These are the activations of a small neural network, seen along a few directions. Each row is one input.
In each table, some parts of the input vary, and every possible input appears once, in random order.
A made-up example of a description, with smaller parts first: one of 5 places around a ring, together with either a single point or one of 11 places around a ring or (one of 3 separate values, together with one of 6 places along a line).
Shared parts are said once, and a part with two or three values counts as separate values.
(in the rows, 128 means zero)

Table:
x1: [126  45 180 155 160 116  70 136 134 157 139 177 154 124]
x2: [122  78 162 167 128 132  91 113 150 130 161 174 176 142]
x3: [195 191 125  49 151 145 178 132  82  88  79 109 127 162]
x4: [197 216 143  76 183 124 179 107 111 108  79 129 134 156]
x5: [106  59 151 144 108 164  94 144 121 119 169 152 163 158]
x6: [200 215 159  51 174 132 153 137 125  82 107  97 120 157]
x7: [133 128  97  43 141  87 203 112 134 169  80  37  99 174]
x8: [170 189 118 169 159  75 149 116 115 115 151  88  44  61]
x9: [139 152 133  44 165  75 177 116 180 162 107  25  92 169]
x10: [148 172  92 163 137  86 176 112  65 114 124  97  48  70]
x11: [ 92 152 123 195  78 132  97 159 175 149 144 136 163  78]
x12: [ 75 132 112 172  58 165 104 192 146 137 151 114 149  93]
x13: [114  26 156 140 128 137  81 154  94 151 126 175 141 144]
x14: [190 198 132  63 163 138 189 107  84 103  70 123 134 152]
x15: [109  56 137 151  93 155 104 133 107 124 146 172 160 164]
x16: [153 169 102 142 139 103 158 151  81  98 162  65  32  73]
x17: [112 128 110 146 113 164  83  91 178  97 154 184 163 112]
x18: [ 99 105  87 129  80 187  98 111 135  91 138 182 147 132]
x19: [117  41 184 145 152 127  58 156 128 141 144 157 147 135]
x20: [195 197 141  37 165 151 170 146 100  85 107  95 121 158]
x21: [109  81 150 172 126 130 106 110 131 137 147 191 175 154]
x22: [132 134 114  30 154  95 194 126 154 167 108  23  91 169]
x23: [110  36 159 148 137 128  89 132  94 164 120 187 151 136]
x24: [150 155 128  61 175  66 186  91 185 182  98  44 104 155]
x25: [153 163  85 152 125  94 165 138  63 100 134  81  39  79]
x26: [112  28 170 134 142 145  72 164 107 147 145 156 143 138]
x27: [101 125 114 134 104 176  71 111 173  80 160 164 154 123]
x28: [ 94 116  92 138  90 177 106  86 134 105 131 196 158 123]
x29: [128 137 107  57 153  81 214  87 136 183  69  54 105 164]
x30: [ 99 130 100 151 111 162  99  88 159 104 139 200 162 123]
x31: [ 79 154 111 200  76 130 113 155 155 155 129 153 163  91]
x32: [114  48 168 160 158 115  84 133 117 163 126 192 154 136]
x33: [136 156 118  69 172  67 203  86 164 188  78  60 104 167]
x34: [156 190 105 177 157  74 165 111  94 120 132 102  47  73]
x35: [111  74 166 156 119 144  78 134 145 112 167 153 168 154]
x36: [ 81 149 128 184  68 145  86 182 170 132 149 116 152  90]
x37: [211 216 153  68 185 123 162 111 131 102  98 114 134 144]
x38: [ 77 128  98 178  44 155 114 181 130 140 128 135 148  99]
x39: [ 96 109  98 123  95 196  87 121 149  85 162 162 150 126]
x40: [ 73 139 102 187  55 144 121 154 129 154 122 148 160  91]
x41: [159 187 124 156 149  85 141 141 109  95 159  70  29  72]
x42: [104  68 141 159 103 145 112 109 106 139 139 186 171 154]
What do these inputs look like to the network?
> one of 6 places around a ring, together with either one of 3 separate values or one of 4 places along a line
Changing only the place on the ring of 6 turns x3 into x6. The same change can be made to x15. Which row results?
> x35
Changing only the place on the ring of 6 turns x39 into x28. The same change can be made to x5. Which row results?
> x42
Change only the place on the line of 4 in x18. List by row number the other rows that result.
> x13, x15, x38
A walk changes only the place on the ring of 6. It starts at x36 and steps to x12. List the rest of the walk in order.
> x38, x40, x31, x11
Change only the place on the ring of 6 in x25. List by row number the other rows that result.
> x8, x10, x16, x34, x41
Change only the choice among 3 separate values in x20. List by row number the other rows that result.
> x16, x22

Table:
x43: [182 166 143  62 191  93 177 105 120 132  98  85  99 154]
x44: [174 161 136  51 172 108 178 125 112 127  96  71  98 161]
x45: [116 118 118 151 108 151 110 126 118 116 133 169 143 117]
x46: [109 111 135 135 105 159 100 141 141 120 138 156 165 139]
x47: [117 120 128 144 107 158  98 145 122 108 140 158 144 118]
x48: [107 110 125 142 106 153 112 122 136 127 131 166 163 137]
x49: [113 106 120 162 109 138 113 131 109 121 143 154 126 114]
x50: [111 111 133 148 113 147 104 117 143 125 134 170 165 136]
x51: [184 163 147  56 183  99 174 120 120 128 101  73  99 159]
x52: [161 210  92  88 149  89 205 110 119 130  97  56  71 119]
x53: [103  91 129 152 108 130 113 142 122 146 135 136 135 122]
x54: [114 114 140 147 119 150  97 124 149 123 140 169 167 133]
x55: [106  92 134 164 120 118 108 129 130 148 136 148 135 119]
x56: [116 118 121 145 104 157 107 135 116 112 135 160 145 119]
x57: [125 120 136 151 116 153  92 141 129 108 145 162 147 115]
x58: [170 158 122  61 171 100 190 103 107 135  89  86  98 159]
x59: [164 214 106  78 149  97 193 133 125 121 104  41  70 120]
x60: [ 97  90 123 139 109 139 112 122 142 145 131 151 151 136]
x61: [121 107 138 163 116 138  96 146 120 115 155 147 129 112]
x62: [103  92 136 152 111 130 104 152 128 142 139 134 135 122]
x63: [161 208  97  81 143  97 202 122 118 125 100  46  73 120]
x64: [171 156 126  55 166 108 187 115 106 130  92  76 100 160]
x65: [117 107 128 169 117 132 105 127 115 120 146 158 127 112]
x66: [115 112 143 142 113 154  95 136 148 120 143 160 168 137]
x67: [105  90 141 139 116 139  95 137 154 140 142 144 156 135]
x68: [168 215 103  93 160  80 199 103 127 128 100  58  70 116]
x69: [113 106 123 156 105 143 111 140 108 118 145 146 128 115]
x70: [120 109 135 169 123 134  99 133 120 118 153 156 128 108]
x71: [123 122 133 157 122 148  95 128 130 112 142 171 146 112]
x72: [175 219 117  84 160  88 189 127 134 122 110  42  70 117]
x73: [177 161 134  65 183  91 184  97 115 134  91  88  98 157]
x74: [101  90 131 145 117 133 104 118 149 144 134 154 153 135]
x75: [114 107 130 156 108 144 102 150 113 114 150 143 127 115]
x76: [ 98  89 126 133 105 144 109 131 141 142 133 142 153 138]
x77: [109  94 142 164 125 120 101 136 135 147 142 145 136 116]
x78: [103  92 139 145 122 135  98 124 155 142 140 152 155 132]
x79: [108 110 128 136 101 158 109 131 135 123 133 158 165 139]
x80: [110  92 144 158 119 124  99 148 134 143 144 137 137 119]
x81: [120 119 126 157 116 146 101 121 124 113 136 173 144 115]
x82: [102  92 126 158 112 125 116 133 123 149 133 144 133 121]
x83: [173 221 113  91 168  82 193 111 134 126 107  53  70 111]
x84: [ 98  91 133 133 108 145 100 140 147 139 137 140 153 138]
Changing only one part turns x79 into x50. The same change can be made to x76. Which row results?
> x74
Changing only one part turns x77 into x80. The same change can be made to x78. Which row results?
> x67
What do these inputs look like to the network?
> one of 6 places around a ring, together with either one of 2 separate values or one of 5 places around a ring
A walk changes only the place on the ring of 5. It starts at x62 and steps to x75. List the rest of the walk in order.
> x47, x46, x84
Change only the choice among 2 separate values in x43. List by row number the other rows that result.
> x83

Table:
x85: [126 192  95 150 105 119 157 125 129 119 122 108 108  97]
x86: [172 175 132  96 152 152 126 126 115  80 124 138 123 124]
x87: [ 53  74 128 174  51 179  62 169 176 138 164 161 195 126]
x88: [154 111 153  90 170  91 150 140 109 155 106  87 100 147]
x89: [125 119 127  85 147  95 165 122 142 179  93  82 120 149]
x90: [155 184 119 154 128 120 145 142  97 100 138 114  92  90]
x91: [141 146 128  78 144 128 163  95 148 133 106 117 151 173]
x92: [113 134 101 130 123  91 159 120 138 155 125  76  86 112]
x93: [ 80  21 122 176  71 191  70 149  70 115 147 222 169 133]
x94: [172 138 154  83 166 125 148 113 115 110 119 121 132 169]
x95: [139 127 126 134 147  91 146 137 106 134 139  81  68 107]
x96: [141 184 107  91 128 152 140 109 149 102 109 134 139 132]
x97: [ 94  59 172 222 131 130  33 117 170 142 173 223 180 104]
What do these inputs look like to the network?
> either one of 3 separate values or (one of 2 separate values, together with one of 5 places around a ring)
Which other rows belong to the same alternative as x87? List them by row number.
> x93, x97
Change only the place on the ring of 5 in x94. List by row number the other rows that result.
> x86, x88, x90, x95
